These are the activations of a small neural network, seen along a few directions. Each row is one input.
Each table varies a few parts of the input and shows all the possible inputs, shuffled.
A made-up example of a description, with smaller parts first: one of 2 separate values, together with either a single point or one of 9 places around a ring or (one of 5 places around a ring, together with one of 6 places along a line).
Shared parts are said once, and a part with two or three values counts as separate values.
(in the rows, 128 means zero)

Other details of the inputs shift rows strongly along two fixed directions, in all tables alike. That doesn't count.

Table:
R1: [144 166 137 178 108  87 110 100 121 106 116 112 161 151 122 162]
R2: [148 145 172 115 117 110  99 174 150 140 157  99 101 173  91 132]
R3: [120  89 151  84 168 226 139 146 115 188 157 149  54 129  97  78]
R4: [108 145 164 102 161 129 108 119 152 194 117 165  68 158 119 120]
R5: [106 111  62 114 137 149 119 136 114 132 104 129 164  73 164 146]
R6: [124  71 159 129  93 157 174 139 143 195 118 158  69 184  93  80]
R7: [103 144 148 127 145  99 126 147 151 167 130 141  72 177 146  96]
R8: [128  90 114 180 103 180 137 120  68  68 150 107 163  93 101 130]
R9: [117 119  97 165 130  93 149 115 107  85 131 115 196 105 167 142]
R10: [120 148 194 161 118  71 108 132 169 155 122 121 115 204 140 113]
R11: [139 178 164 135 116 115  84  98 147 131 119 130  87 171 116 136]
R12: [135 174 154 107 101 127 143 146 156 131 125 135  75 140 152 126]
R13: [138 123 118 160  85  98 138 138 124  68 121  91 177 108 183 153]
R14: [153  73  64 144 102 189 197  84  99  94 117 155 168  88  75 129]
R15: [128  93  91 139 121 207 153  92  81  75 158 115 136  70 110 129]
R16: [147  58  79 179  89 163 175 110  88  89 129 147 191 106  67 132]
R17: [159 202 181 146  64  77 134 115 155  84 145 113  84 169 145 119]
R18: [135 100  65  47 184 195 123 145 113 137 161 115 156  77  92 153]
R19: [125 138 151  92 183 137  85 113 145 188 140 145  92 167  80 125]
R20: [128 146 160  82 133 127 143 143 138 144 134 141  80 123 133 103]
R21: [132 155 132 158  84  74 150 122 116  98 117 133 108 114 188 121]
R22: [130 145  73 110 168 139 148  95 106  99 143 135 182  82 126 139]
R23: [136  98 149  91 171 122  98 188 158 181 127 115 119 166 111 123]
R24: [116 151 153 148 120  91 109 115 156 160  95 132  88 165 153 115]
R25: [121 104 179 119 163  92 114 163 130 172 152 128  88 182 119 115]
R26: [125 147 140  83 151 136 112 163 168 169 121 155  59 149 121 121]
R27: [117 165  86 145 125 124 166  87 131 107 104 134 154  71 156 149]
R28: [133 142  65  99 144 163 115 106 117 108 120 129 179  78 122 161]
R29: [121 117 164 113 169 128  63 149 134 182 139 121 111 170  62 132]
R30: [101 140 154 115 153 113 113 144 163 202 118 132  87 172 135  97]
R31: [102  82  70  52 218 182 153 131  85 150 142 146 141  43 109 135]
R32: [135 106  60  65 191 165 143 112  72 107 152 131 184  41 108 142]
R33: [156 148 116 155 105  88 136 115  87  67 148 116 183  96 135 152]
R34: [161 173 125 184  54  69 119 121 141  35 122 105 184 119 163 168]
R35: [104  64  64  51 216 194  84 171 102 179 158 124 190  68  58 161]
R36: [110 149 157 149 112 103  98 120 149 147  87 131  82 167 153 116]
R37: [ 96  89  79  65 206 198 113 120 107 172 109 144 145  58 108 141]
R38: [138 164 131 191  59  73 121 113 133  66  87 110 182 135 194 155]
R39: [142  94 165 219  30 106 188  99 130  92 107 141 147 168 138 117]
R40: [107 112 152  75 154 129 121 180 141 182 140 120  70 149 126  91]
R41: [129 163 126 155  65  92 147 139 138  77  99 106 119 132 199 135]
R42: [145 169 104 174  56  81 139 123 148  60  94 121 150 100 211 143]
R43: [134 110 117 145 103 101 152 137 103  75 128  92 185  91 173 144]
R44: [115 131 179 152 110  86  87 125 148 138 105 115 115 180 133 125]
R45: [109 155 154  89 139 140 103 148 161 184 121 165  65 160 124 123]
R46: [151 142 126 147  88  91 137 127 104  59 148 101 181  94 138 150]
R47: [161 176 161 118 106  98  97 144 186 128 150 140  76 179 122 129]
R48: [126 111 120 187  66 163 164 105  94  70 115 106 126 100 181 102]
R49: [143 174 137 187 104  72 128 117 125  83 146 116 158 155 138 141]
R50: [128 124  58  87 194 171 137  95 112 135 137 121 201  58 107 145]
R51: [129 145 175 131 159 106  94 145 153 180 150 116 123 186  84 124]
R52: [119 111 170 133 166 105  87 133 148 180 114 131 112 187 115 121]
R53: [103 150 159  97 167 124 130 138 153 176 147 167  65 161 122 100]
R54: [124  32  64  85 166 223 186 115 109 153 126 180 133  67  71  99]
R55: [130  87 150 177  95 162 148 126  98  92 121  98 139 133 146 103]
Description of these inputs: one of 5 places around a ring, together with either one of 2 separate values or one of 9 places around a ring.
- Changing only the place on the ring of 5 turns R45 into R38. The same change can be made to R26. Which row results? => R23
- Changing only the place on the ring of 5 turns R27 into R10. The same change can be made to R54. Which row results? => R39
- Which other rows does R39 become when the choice among 2 separate values takes its other values? List them by row number. => R55
- List by row number the other rows that have the place on the ring of 5 in common with R36. => R5, R6, R7, R21, R24, R30, R40, R41, R42, R48

Table:
R56: [126 125  77 103 120 125 145 129 111 102 115 119 177  61 162 147]
R57: [122 158  72 149 111 128 145  90 109  64 127 113 183  59 171 154]
R58: [133 124 187 152  92 138 137 132 125 142 131 137  46 183 120  88]
R59: [146 177 144 165  81  83 111  97 142  94 123 121 139 144 134 147]
R60: [143 182 153 171  70  94 110 115 147  80 139 117 135 149 148 137]
R61: [122  80  85  59 203 167 112 159 110 155 155 131 158  96  80 135]
R62: [118  86  54 124 159 151 120 136  95 111 127 101 211  74 122 166]
R63: [149 173 148 181  75  70 115 103 137  95 115 127 147 154 140 153]
R64: [116 138 165  67 171 135  83 150 168 216 129 146  54 172  85 113]
R65: [139 123 149 168  55 134 152 113 120  85 113 133  95 131 155 113]
R66: [150 112 156 154  92 153 170 101 133 124 136 150  99 166 115  96]
R67: [143 161 146 182  81  77 106 111 135 101 115 119 148 161 144 149]
R68: [115 154 142 157 119  89 113 131 142 130 119 121 119 150 154 117]
R69: [138  67  54 128 128 198 184  98  74  90 121 139 192  73  93 120]
R70: [130 154  63 133 112 138 150 106 112  58 106 121 178  49 173 169]
R71: [129 112  62 107 161 147 142 121 105  85 140 130 193  52 131 154]
R72: [115 110 163  69 178 138  95 182 158 211 132 123  65 171 112 108]
R73: [155 132 140 171  51 135 173  91 140 103 111 153  91 145 157 106]
R74: [126 139 149  88 144 123 115 158 162 164 132 148  80 157 127 117]
R75: [134  84 187 106 136 173 125 158 119 178 148 137  54 182  71  92]
R76: [113  98  87 115 169 141 125 134 109 121 125 113 179  98 130 147]
R77: [135 179 142 162  85  77 138 115 147  81 126 136 110 140 176 127]
R78: [ 99  98  77  62 221 177 109 126 108 176 138 132 148  68  89 131]
R79: [132 151 162 173  99  77 114 102 142 100 121 129 137 158 159 141]
R80: [123 129  83  96 181 157 130 137 111 131 135 128 150  70 125 133]
R81: [110  98  95  61 214 185 114 144 112 170 159 123 158  86  87 136]
R82: [123 124 174  72 192 134  83 144 160 201 149 136  70 181  72 114]
R83: [113 123 173  99 185 119  81 152 154 212 140 149  67 192 104  97]
R84: [143 178 159 175  92  71 124  98 137 104 114 137 139 149 151 152]
R85: [136 131 160 123 129 111 102 167 142 160 140 104 112 174 116 131]
R86: [141 139 161 222  24  95 169 115 131  76 116 121 132 170 134 115]
R87: [119 146 148 136 132 101 121 144 137 138 129 107 107 143 154 123]
R88: [124 111  68 142 124 132 148 114  90  67 123  92 215  46 169 176]
R89: [141 157 142 125 125 121 111 145 138 119 146 118 117 149 112 138]
R90: [134 137 157 197  38 106 178 109 145  92  95 142 116 149 169 115]
R91: [121  79 190 114 146 156 138 158 144 198 140 144  78 187  72  85]
R92: [119  80  67 171 105 153 188  99  83  81 109 129 191  46 156 127]
R93: [114 112  90  86 173 139 135 139 105 140 133 115 157  78 128 124]
R94: [134 137 155 109 137  99 126 143 138 133 138 121 118 145 129 120]
R95: [130  64 128 103 153 201 133 150  84 149 143 131 128 121  60 105]
R96: [111 112  79  97 172 147 128 119 114 142 109 139 163  80 125 154]
R97: [124 142 137 142 119 103 105 139 155 130 105 126 109 152 158 134]
R98: [134 113 162 141 104 151 152 118 137 163 135 151  52 181 112  80]
R99: [132 183 151 171  93  70 123  97 141 110 107 134 117 147 157 139]
R100: [105  99  82 101 174 154 116 129 115 148 115 136 170  83 138 142]
R101: [142 142 190 107 125  88  95 170 158 171 148 118  75 200 101 103]
R102: [125 188 136 152  78 104 127 106 152  85 117 120 118 132 172 139]
R103: [118 101  96  58 217 179 125 153 111 155 153 122 150  90  91 136]
- What do these inputs look like to the network? => one of 4 places along a line, together with either one of 3 separate values or one of 9 places around a ring
- Changing only the place on the line of 4 turns R75 into R58. The same change can be made to R76. Which row results? => R68
- Changing only the place on the line of 4 turns R103 into R70. The same change can be made to R88. Which row results? => R72
- Which other rows does R86 become when the choice among 3 separate values takes its other values? List them by row number. => R69, R95
- Which other rows does R73 become when the choice among 3 separate values takes its other values? List them by row number. => R65, R90
